Each row below holds a small network's activations on one record, seen along a few directions.
After each row come some of the record's fields: DUNI, LOZ, BOG, NANI, RINU, PIBO.
A field that a record lacks is written none.
The largest differences between rows may come from other fields.
In the rows, zero is written as 500.
Strong random noise was added to every row along 7 fixed directions; ignore it. To show where, here is one row again and again, with new noise each time:
639, 285, 429, 618, 621, 588, 273, 455, 492, 423, 454, 666, 576, 420, 475, 695, 626, 440, 324, 414, 466, 600, 552, 391, 441, 532
404, 710, 419, 379, 506, 594, 665, 584, 532, 567, 577, 420, 428, 455, 556, 380, 446, 617, 514, 559, 488, 479, 586, 530, 456, 470
482, 527, 382, 514, 420, 527, 207, 518, 734, 613, 623, 356, 730, 446, 508, 268, 603, 474, 466, 514, 256, 364, 556, 546, 384, 331
437, 469, 466, 510, 518, 642, 464, 546, 455, 446, 557, 505, 539, 435, 372, 473, 557, 517, 500, 469, 422, 590, 568, 509, 476, 379
505, 463, 417, 619, 585, 484, 313, 534, 547, 521, 521, 501, 537, 542, 474, 557, 632, 410, 433, 498, 438, 488, 415, 414, 531, 436
499, 519, 555, 577, 409, 555, 346, 475, 567, 562, 714, 424, 509, 430, 564, 217, 568, 516, 655, 456, 355, 464, 539, 574, 434, 285
506, 582, 387, 432, 575, 586, 518, 558, 551, 550, 481, 501, 509, 471, 522, 526, 513, 516, 373, 522, 491, 495, 557, 438, 465, 535
704, 361, 625, 569, 385, 544, 313, 247, 582, 458, 621, 707, 569, 311, 748, 459, 484, 637, 539, 427, 424, 559, 753, 605, 316, 549
546, 556, 459, 395, 534, 682, 475, 564, 538, 580, 499, 475, 551, 449, 446, 396, 528, 444, 391, 460, 453, 509, 583, 435, 465, 448

398, 630, 469, 296, 492, 630, 607, 635, 519, 563, 383, 347, 652, 577, 273, 392, 459, 419, 406, 565, 452, 461, 533, 462, 531, 465
<DUNI:bute LOZ:nak BOG:none NANI:none RINU:dep PIBO:none>
491, 462, 551, 476, 396, 504, 310, 421, 561, 490, 493, 531, 722, 536, 363, 537, 548, 352, 485, 492, 394, 515, 520, 529, 614, 450
<DUNI:mol LOZ:guvos BOG:none NANI:none RINU:none PIBO:noror>
394, 607, 472, 391, 436, 485, 447, 562, 646, 553, 398, 367, 742, 610, 316, 463, 500, 419, 425, 606, 394, 419, 482, 513, 552, 475
<DUNI:bute LOZ:none BOG:bovem NANI:vates RINU:none PIBO:zefe>
527, 574, 210, 351, 696, 634, 559, 698, 511, 647, 413, 379, 451, 445, 424, 511, 520, 426, 237, 431, 536, 419, 459, 328, 468, 560
<DUNI:mol LOZ:none BOG:zut NANI:kup RINU:dep PIBO:none>
459, 639, 469, 500, 496, 407, 554, 551, 583, 588, 462, 427, 503, 626, 583, 501, 487, 427, 509, 591, 509, 415, 404, 444, 573, 559
<DUNI:bute LOZ:guvos BOG:none NANI:none RINU:none PIBO:noror>
561, 461, 495, 482, 431, 511, 422, 450, 586, 517, 478, 510, 625, 468, 525, 466, 493, 529, 468, 490, 447, 471, 566, 520, 440, 519
<DUNI:bute LOZ:none BOG:bovem NANI:kup RINU:dep PIBO:none>
626, 429, 541, 464, 445, 622, 212, 452, 743, 405, 488, 522, 836, 490, 375, 390, 537, 338, 339, 630, 299, 490, 701, 510, 372, 524
<DUNI:bute LOZ:poza BOG:none NANI:none RINU:none PIBO:sudu>
403, 627, 372, 417, 549, 543, 805, 592, 434, 468, 555, 453, 299, 404, 596, 438, 367, 718, 547, 522, 547, 487, 562, 569, 359, 532
<DUNI:tiz LOZ:none BOG:zut NANI:latof RINU:dep PIBO:none>
408, 389, 563, 679, 507, 274, 415, 438, 437, 428, 378, 583, 568, 698, 390, 793, 566, 441, 521, 574, 515, 533, 318, 478, 677, 543
<DUNI:bute LOZ:dukad BOG:none NANI:none RINU:bavi PIBO:none>
488, 457, 331, 457, 550, 555, 518, 469, 454, 434, 557, 543, 449, 336, 559, 618, 464, 653, 447, 478, 512, 540, 637, 555, 407, 580
<DUNI:mol LOZ:rigo BOG:none NANI:none RINU:lapa PIBO:none>
521, 265, 651, 713, 496, 458, 449, 393, 305, 340, 556, 671, 408, 465, 478, 661, 564, 556, 641, 426, 535, 654, 476, 526, 526, 456
<DUNI:bute LOZ:dukad BOG:none NANI:none RINU:bavi PIBO:none>
469, 639, 692, 348, 360, 539, 599, 541, 510, 658, 425, 394, 539, 627, 378, 235, 457, 380, 591, 502, 498, 437, 459, 499, 606, 411
<DUNI:bute LOZ:none BOG:zut NANI:zogi RINU:none PIBO:sudu>
529, 563, 665, 397, 280, 438, 416, 327, 637, 515, 534, 542, 721, 521, 555, 367, 366, 525, 549, 563, 378, 421, 649, 682, 415, 548
<DUNI:tiz LOZ:nak BOG:none NANI:none RINU:dep PIBO:none>
551, 419, 351, 508, 559, 554, 288, 560, 553, 595, 523, 418, 590, 430, 409, 437, 604, 394, 377, 392, 404, 433, 449, 423, 475, 427
<DUNI:mol LOZ:none BOG:zut NANI:kup RINU:dep PIBO:none>
417, 609, 580, 541, 486, 462, 623, 482, 440, 453, 585, 544, 359, 547, 558, 522, 468, 587, 629, 557, 542, 561, 492, 538, 568, 490
<DUNI:tases LOZ:duzi BOG:none NANI:none RINU:none PIBO:zefe>
669, 551, 633, 307, 463, 796, 628, 524, 470, 574, 498, 545, 504, 421, 499, 316, 419, 390, 454, 415, 546, 576, 659, 423, 480, 513
<DUNI:bute LOZ:guvos BOG:none NANI:none RINU:none PIBO:noror>
501, 498, 391, 485, 606, 555, 371, 638, 482, 564, 478, 405, 555, 534, 330, 502, 603, 321, 361, 450, 466, 454, 400, 374, 591, 413
<DUNI:mol LOZ:nak BOG:none NANI:none RINU:dep PIBO:none>
521, 377, 326, 455, 498, 569, 474, 440, 581, 345, 452, 620, 665, 325, 559, 676, 457, 640, 356, 518, 412, 547, 721, 570, 278, 647
<DUNI:tiz LOZ:guvos BOG:none NANI:none RINU:none PIBO:noror>
276, 763, 214, 500, 572, 406, 612, 656, 633, 585, 585, 300, 409, 519, 639, 441, 505, 668, 516, 649, 443, 352, 455, 532, 437, 481
<DUNI:bute LOZ:duzi BOG:none NANI:none RINU:none PIBO:zefe>
332, 507, 292, 465, 549, 554, 507, 642, 509, 421, 488, 400, 596, 491, 293, 542, 537, 500, 446, 533, 389, 484, 461, 544, 459, 413
<DUNI:tiz LOZ:none BOG:bovem NANI:kup RINU:dep PIBO:none>
478, 362, 585, 763, 496, 365, 274, 430, 463, 394, 616, 502, 467, 610, 486, 550, 619, 426, 642, 543, 443, 533, 347, 489, 542, 412
<DUNI:tases LOZ:rigo BOG:none NANI:none RINU:lapa PIBO:none>
553, 642, 721, 487, 398, 450, 615, 402, 523, 515, 626, 540, 368, 529, 660, 343, 361, 527, 686, 536, 543, 465, 543, 623, 475, 517
<DUNI:tiz LOZ:none BOG:bovem NANI:vates RINU:none PIBO:zefe>
299, 506, 560, 581, 392, 322, 545, 448, 470, 396, 530, 486, 522, 595, 422, 515, 450, 590, 696, 576, 422, 518, 420, 671, 535, 426
<DUNI:tiz LOZ:none BOG:zut NANI:sot RINU:lapa PIBO:none>
604, 411, 404, 413, 376, 593, 279, 488, 725, 546, 490, 433, 820, 400, 484, 329, 520, 447, 368, 483, 301, 403, 655, 499, 314, 458
<DUNI:tases LOZ:none BOG:bovem NANI:latof RINU:dep PIBO:none>
513, 470, 551, 612, 457, 251, 460, 321, 569, 409, 466, 653, 540, 582, 656, 748, 460, 618, 519, 615, 525, 499, 499, 547, 518, 675
<DUNI:tases LOZ:none BOG:zut NANI:latof RINU:dep PIBO:none>
440, 642, 237, 454, 608, 489, 440, 587, 542, 622, 496, 436, 551, 477, 468, 695, 621, 494, 300, 546, 546, 448, 425, 442, 635, 520
<DUNI:tases LOZ:none BOG:zut NANI:vates RINU:none PIBO:zefe>
617, 628, 453, 363, 411, 401, 439, 411, 774, 693, 470, 442, 644, 486, 751, 365, 423, 570, 398, 559, 450, 299, 598, 511, 358, 655
<DUNI:bok LOZ:none BOG:zut NANI:kup RINU:dep PIBO:none>
609, 244, 700, 562, 390, 478, 476, 309, 375, 399, 451, 725, 491, 401, 557, 530, 407, 591, 604, 353, 515, 636, 591, 605, 382, 540
<DUNI:tiz LOZ:none BOG:zut NANI:sino RINU:lapa PIBO:none>
625, 446, 643, 563, 387, 436, 365, 367, 592, 571, 600, 505, 520, 469, 664, 325, 519, 513, 617, 449, 442, 436, 536, 556, 431, 447
<DUNI:bok LOZ:none BOG:bovem NANI:zogi RINU:none PIBO:zefe>
379, 445, 478, 504, 573, 567, 613, 578, 355, 372, 479, 527, 493, 526, 354, 606, 500, 548, 496, 507, 556, 605, 487, 498, 554, 490
<DUNI:bok LOZ:nak BOG:none NANI:none RINU:dep PIBO:none>
514, 612, 424, 287, 406, 533, 410, 497, 758, 562, 408, 440, 835, 516, 415, 454, 419, 451, 290, 604, 354, 378, 655, 566, 394, 582
<DUNI:tiz LOZ:none BOG:bovem NANI:vates RINU:none PIBO:zefe>
439, 603, 623, 449, 340, 443, 526, 373, 438, 565, 564, 518, 567, 509, 472, 502, 507, 512, 623, 490, 529, 544, 476, 600, 707, 426
<DUNI:tases LOZ:none BOG:bovem NANI:latof RINU:dep PIBO:none>
360, 416, 428, 518, 565, 493, 712, 631, 344, 490, 373, 433, 344, 493, 429, 495, 458, 601, 552, 446, 561, 546, 410, 465, 456, 435
<DUNI:bute LOZ:none BOG:bovem NANI:sino RINU:none PIBO:sudu>
503, 410, 294, 733, 622, 389, 576, 481, 481, 354, 585, 605, 278, 361, 855, 721, 493, 744, 544, 527, 566, 525, 539, 501, 317, 662
<DUNI:bute LOZ:guvos BOG:none NANI:none RINU:none PIBO:noror>
588, 685, 710, 384, 420, 470, 544, 460, 590, 668, 501, 426, 502, 651, 584, 267, 430, 363, 549, 558, 525, 384, 473, 454, 575, 515
<DUNI:bok LOZ:nak BOG:none NANI:none RINU:dep PIBO:none>
396, 296, 591, 532, 441, 567, 600, 379, 342, 179, 497, 674, 567, 374, 385, 671, 440, 720, 612, 502, 475, 728, 714, 667, 401, 525
<DUNI:bok LOZ:nak BOG:none NANI:none RINU:dep PIBO:none>
386, 496, 415, 463, 450, 403, 588, 538, 562, 485, 426, 420, 563, 503, 526, 485, 431, 627, 499, 552, 444, 467, 536, 558, 397, 517
<DUNI:bok LOZ:none BOG:bovem NANI:sot RINU:dep PIBO:none>
519, 477, 412, 442, 542, 589, 526, 604, 511, 562, 420, 454, 505, 476, 434, 458, 534, 469, 396, 480, 503, 460, 500, 421, 453, 495
<DUNI:bute LOZ:none BOG:zut NANI:zogi RINU:none PIBO:sudu>
405, 622, 489, 571, 638, 569, 604, 675, 459, 361, 623, 421, 310, 568, 415, 407, 525, 416, 590, 643, 510, 537, 431, 475, 511, 423
<DUNI:tiz LOZ:poza BOG:none NANI:none RINU:none PIBO:sudu>
565, 320, 580, 649, 502, 467, 403, 419, 463, 429, 545, 563, 468, 477, 538, 462, 555, 507, 578, 414, 483, 540, 481, 492, 450, 442
<DUNI:bok LOZ:none BOG:zut NANI:latof RINU:dep PIBO:none>
345, 455, 346, 597, 577, 406, 633, 501, 447, 308, 537, 520, 379, 450, 601, 681, 464, 754, 551, 599, 535, 553, 537, 560, 364, 602
<DUNI:bok LOZ:rigo BOG:none NANI:none RINU:lapa PIBO:none>
331, 529, 422, 455, 426, 347, 606, 571, 573, 561, 352, 356, 591, 591, 489, 442, 404, 586, 522, 583, 438, 418, 447, 555, 457, 492
<DUNI:bute LOZ:none BOG:bovem NANI:sot RINU:dep PIBO:none>
579, 559, 503, 396, 456, 571, 440, 435, 544, 596, 498, 504, 584, 426, 527, 501, 543, 459, 416, 450, 526, 493, 539, 502, 567, 502
<DUNI:tases LOZ:none BOG:bovem NANI:lig RINU:none PIBO:sudu>
685, 485, 451, 565, 573, 641, 467, 334, 404, 402, 723, 734, 331, 179, 772, 681, 540, 680, 449, 460, 638, 664, 738, 562, 455, 592
<DUNI:tases LOZ:poza BOG:none NANI:none RINU:none PIBO:sudu>

Here are new rows. What are their fields?
601, 473, 521, 435, 507, 506, 461, 496, 492, 574, 410, 561, 550, 518, 496, 544, 487, 420, 380, 445, 514, 458, 504, 460, 476, 581
<DUNI:tiz LOZ:dukad BOG:none NANI:none RINU:bavi PIBO:none>
432, 384, 682, 604, 562, 560, 519, 545, 253, 387, 421, 546, 462, 670, 180, 607, 573, 308, 571, 464, 561, 663, 327, 397, 724, 387
<DUNI:bute LOZ:nak BOG:none NANI:none RINU:dep PIBO:none>
542, 350, 403, 621, 566, 566, 307, 485, 617, 290, 605, 558, 615, 387, 515, 539, 570, 539, 432, 583, 391, 552, 654, 549, 316, 523
<DUNI:bok LOZ:poza BOG:none NANI:none RINU:none PIBO:sudu>
536, 269, 414, 668, 627, 464, 465, 478, 386, 340, 450, 634, 404, 442, 495, 718, 540, 546, 464, 420, 522, 595, 453, 481, 407, 541
<DUNI:tiz LOZ:none BOG:zut NANI:sot RINU:lapa PIBO:none>
476, 297, 464, 574, 532, 551, 489, 492, 387, 373, 442, 582, 537, 417, 400, 659, 535, 580, 462, 452, 480, 601, 557, 509, 437, 500
<DUNI:bute LOZ:dukad BOG:none NANI:none RINU:bavi PIBO:none>
433, 699, 413, 420, 605, 585, 623, 675, 504, 618, 514, 374, 378, 570, 463, 399, 526, 432, 453, 530, 524, 452, 418, 386, 567, 436
<DUNI:tases LOZ:duzi BOG:none NANI:none RINU:none PIBO:zefe>
380, 544, 568, 552, 473, 425, 563, 415, 452, 402, 544, 631, 497, 575, 520, 658, 479, 611, 597, 575, 546, 607, 530, 600, 602, 556
<DUNI:bok LOZ:duzi BOG:none NANI:none RINU:none PIBO:zefe>
418, 577, 429, 350, 633, 774, 691, 699, 430, 309, 448, 496, 508, 475, 226, 509, 442, 456, 387, 618, 500, 636, 647, 487, 442, 526
<DUNI:tiz LOZ:poza BOG:none NANI:none RINU:none PIBO:sudu>
456, 511, 539, 553, 344, 267, 390, 373, 657, 493, 448, 513, 700, 627, 569, 572, 478, 514, 555, 625, 418, 420, 465, 577, 539, 571
<DUNI:bute LOZ:none BOG:bovem NANI:latof RINU:dep PIBO:none>
464, 633, 555, 531, 538, 271, 681, 421, 486, 485, 419, 586, 359, 650, 710, 714, 405, 600, 551, 656, 646, 460, 402, 489, 602, 723
<DUNI:bute LOZ:nak BOG:none NANI:none RINU:dep PIBO:none>
548, 574, 369, 547, 496, 446, 268, 500, 742, 642, 554, 409, 617, 492, 653, 368, 583, 473, 429, 538, 356, 339, 519, 486, 399, 480
<DUNI:bute LOZ:duzi BOG:none NANI:none RINU:none PIBO:zefe>
543, 568, 634, 509, 479, 508, 559, 508, 470, 570, 532, 432, 397, 561, 567, 304, 470, 452, 608, 495, 529, 446, 453, 468, 517, 454
<DUNI:bute LOZ:nak BOG:none NANI:none RINU:dep PIBO:none>
554, 450, 650, 531, 436, 432, 509, 406, 460, 549, 437, 563, 493, 547, 555, 509, 473, 500, 556, 470, 540, 495, 483, 504, 536, 543
<DUNI:bute LOZ:dukad BOG:none NANI:none RINU:bavi PIBO:none>
738, 406, 389, 583, 604, 538, 291, 505, 587, 573, 572, 483, 416, 413, 731, 386, 551, 431, 383, 425, 476, 386, 492, 398, 274, 547
<DUNI:tiz LOZ:rigo BOG:none NANI:none RINU:lapa PIBO:none>
681, 505, 624, 291, 484, 679, 591, 463, 479, 571, 311, 608, 587, 500, 423, 521, 424, 402, 342, 433, 590, 567, 614, 400, 533, 623
<DUNI:bute LOZ:none BOG:bovem NANI:kup RINU:dep PIBO:none>
452, 429, 342, 439, 557, 727, 501, 646, 488, 381, 546, 439, 567, 325, 319, 430, 495, 537, 408, 444, 388, 540, 639, 549, 295, 391
<DUNI:tiz LOZ:none BOG:bovem NANI:vates RINU:none PIBO:zefe>
413, 395, 354, 529, 434, 476, 402, 628, 583, 605, 533, 245, 574, 401, 513, 155, 521, 559, 594, 405, 298, 372, 468, 595, 276, 255
<DUNI:tiz LOZ:none BOG:bovem NANI:sot RINU:dep PIBO:none>
572, 500, 344, 405, 514, 644, 213, 516, 720, 508, 555, 453, 752, 385, 410, 431, 558, 362, 297, 542, 335, 428, 670, 519, 423, 479
<DUNI:mol LOZ:poza BOG:none NANI:none RINU:none PIBO:sudu>
647, 403, 681, 560, 440, 410, 387, 340, 527, 504, 447, 652, 550, 570, 555, 600, 515, 436, 490, 490, 527, 523, 495, 474, 560, 587
<DUNI:tases LOZ:none BOG:bovem NANI:zogi RINU:none PIBO:zefe>
437, 404, 320, 665, 660, 447, 543, 566, 464, 342, 492, 525, 385, 441, 556, 723, 533, 637, 467, 545, 542, 535, 476, 472, 403, 573
<DUNI:bute LOZ:none BOG:bovem NANI:vates RINU:none PIBO:zefe>
609, 406, 477, 525, 542, 622, 449, 495, 438, 482, 609, 516, 406, 334, 579, 387, 500, 531, 504, 378, 488, 503, 594, 491, 367, 453
<DUNI:mol LOZ:nak BOG:none NANI:none RINU:dep PIBO:none>
459, 488, 537, 449, 377, 422, 517, 344, 567, 413, 469, 596, 673, 474, 562, 613, 390, 685, 502, 614, 450, 513, 668, 634, 421, 627
<DUNI:bute LOZ:nak BOG:none NANI:none RINU:dep PIBO:none>
